Each row below is a small network's average activation on inputs in which a field has the value named, seen along a few directions.
Values that are neighbours, or in one group, have similar rows; names and order tell nothing.
In the rows, zero is written as 500.
Random noise pushes rows far along 16 fixed directions. That doesn't count. These rows show it; they differ only by the noise:
[357 368 609 573 559 442 505 623 578 602 686 397 613 524 544 243 630 430
 540 573 693 569 434 468 603 460 483 565]
[487 653 502 551 419 385 619 461 564 525 311 475 365 558 444 576 431 522
 359 591 457 513 470 581 756 579 600 372]
[375 515 663 627 435 470 543 406 511 516 656 576 471 566 529 391 470 503
 424 500 494 538 383 374 612 387 467 560]
[533 680 353 675 631 674 487 579 497 658 714 414 529 691 401 634 311 526
 273 453 479 374 656 460 477 523 477 523]
[635 689 547 283 640 777 463 531 491 564 446 287 479 471 497 404 619 681
 615 702 563 420 313 557 402 485 569 517]
[429 548 471 501 396 256 541 243 365 504 276 675 638 778 526 365 612 354
 440 358 423 698 265 685 215 446 757 498]
[400 470 476 279 462 516 456 481 595 457 519 400 185 350 810 742 611 643
 437 547 573 253 631 527 464 551 166 459]
[435 525 543 516 420 562 541 570 687 523 493 434 567 529 362 586 579 409
 733 486 507 370 602 555 500 441 287 391]
[335 468 442 676 601 405 457 557 535 645 519 391 547 540 593 622 289 337
 529 408 529 520 546 652 439 567 336 563]
[432 620 585 274 513 704 680 587 541 516 679 559 315 840 500 372 577 550
 405 473 437 455 706 427 509 329 509 411]
[561 497 540 528 593 576 416 428 458 339 514 489 405 553 592 375 421 512
 585 614 458 283 504 462 459 338 282 567]
[338 481 573 532 465 515 481 490 498 533 350 568 445 373 683 527 240 573
 480 338 315 634 383 526 479 597 369 636]
[587 254 320 514 522 510 367 571 661 240 572 555 655 196 560 392 913 556
 541 470 633 409 441 336 628 499 517 503]
[449 448 546 392 551 612 450 526 387 621 421 321 414 373 625 720 300 530
 471 417 502 676 564 539 327 514 506 562]
[551 653 290 542 557 654 457 485 442 638 645 540 525 309 529 744 408 673
 236 321 448 575 424 372 514 723 687 559]
[616 379 340 644 324 370 634 515 580 636 538 475 631 610 452 582 648  17
 464 471 539 503 490 384 525 355 562 531]
[516 440 379 601 451 222 384 541 384 571 516 495 486 468 529 457 420 502
 493 732 722 442 550 588 523 737 533 501]
[709 443 326 630 719 580 416 575 437 564 631 232 734 335 356 415 578 489
 365 548 647 391 629 362 625 564 578 479]


PUSE, 10 values:
zeped: [538 687 489 600 425 459 542 474 480 669 709 534 486 350 349 738 329 531
 521 580 579 470 462 424 651 652 540 423]
buv: [576 404 349 534 261 153 628 556 426 694 455 649 616 499 488 527 577 377
 288 487 528 592 558 477 597 785 699 477]
tez: [593 573 398 483 563 282 355 318 363 442 307 564 559 375 565 581 398 450
 732 565 442 298 338 735 247 688 288 555]
zib: [520 440 425 321 487 414 529 499 322 517 604 678 344 504 622 500 457 502
 379 381 433 468 761 423 428 664 414 513]
reg: [639 592 538 252 409 503 566 319 390 494 655 641 343 318 624 383 658 712
 415 620 453 281 385 279 533 655 429 536]
beput: [388 403 525 562 497 305 485 436 498 348 523 449 380 432 428 702 535 578
 353 473 669 599 769 518 727 495 622 244]
tebil: [752 335 354 394 602 439 453 386 138 516 507 484 551 327 482 622 418 352
 467 387 524 603 760 416 392 549 692 469]
bube: [538 253 428 487 430 417 406 505 478 388 432 428 549 400 509 650 621 468
 391 440 564 457 733 497 290 426 409 469]
kanap: [523 554 545 353 538 698 652 480 632 698 788 296 482 282 559 636 769 422
 432 456 575 503 358 304 673 431 515 544]
refib: [650 537 486 361 568 502 489 544 398 599 487 506 565 651 443 277 524 307
 826 648 503 509 367 603 282 501 619 592]
Each value of PUSE is a pair of two hidden parts, and every pair occurs once (2 first parts, 5 second parts).
- Changing only the second part turns zib into kanap. tez has the same second part as zib; what does that change turn tez into? => bube
- Changing only the second part turns zeped into reg. beput has the same second part as zeped; what does that change turn beput into? => refib

SEL, 10 values:
zomag: [395 582 526 337 632 638 544 428 471 512 849 598 406 531 545 623 565 507
 559 300 492 540 580 405 474 431 573 449]
vug: [282 535 835 377 832 326 450 295 521 481 519 194 453 414 668 289 633 525
 775 685 675 356 282 793 519 422 201 465]
nes: [592 698 151 777 816 439 293 541 326 551 781 557 682 714 309 366 213 465
 715 642 665 234 658 703 378 705 544 444]
lebab: [401 447 608 525 299 530 294 583 618 245 558 669 333 576 518 571 736 958
 345 763 759 595 348 521 442 442 692 555]
bup: [686 613 264 520 501 844 504 800 500 650 692 810 573 412 523 413 293 480
 588 437 348 690 200 260 526 670 774 808]
vakib: [250 530 620 443 889 659 560 732 794 457 111 155 169 245 851 866 229 656
 462 415 400 781 371 851 813 548 460 500]
risi: [328 346 614 455 310 248 570 492 469 618 496 569 656 781 442 337 621 421
 476 417 526 471 733 599 237 533 323 449]
timu: [372 533 477 470 508 498 521 544 530 637 706 486 588 324 551 358 563 559
 549 420 540 434 494 407 547 696 341 503]
sume: [729 364 258 515 739 470 348 668 420 539 734 380 901 289 325  91 802 484
 669 600 761 360 588 405 590 735 613 476]
nitav: [560 499 756 354 558 682 644 867 555 679 324 179 450 484 345 295 360 424
 809 852 662 796 451 560 807 441 726 457]
The values of SEL form a line.
- How many steps from neighbour to neighbour lead from risi to nes, at the fewest? => 8
- Which values are neighbours of bup? Give them in the order they are listed. => sume, nitav
- Which values are neighbours of lebab? Give them in the order they are listed. => zomag, vakib
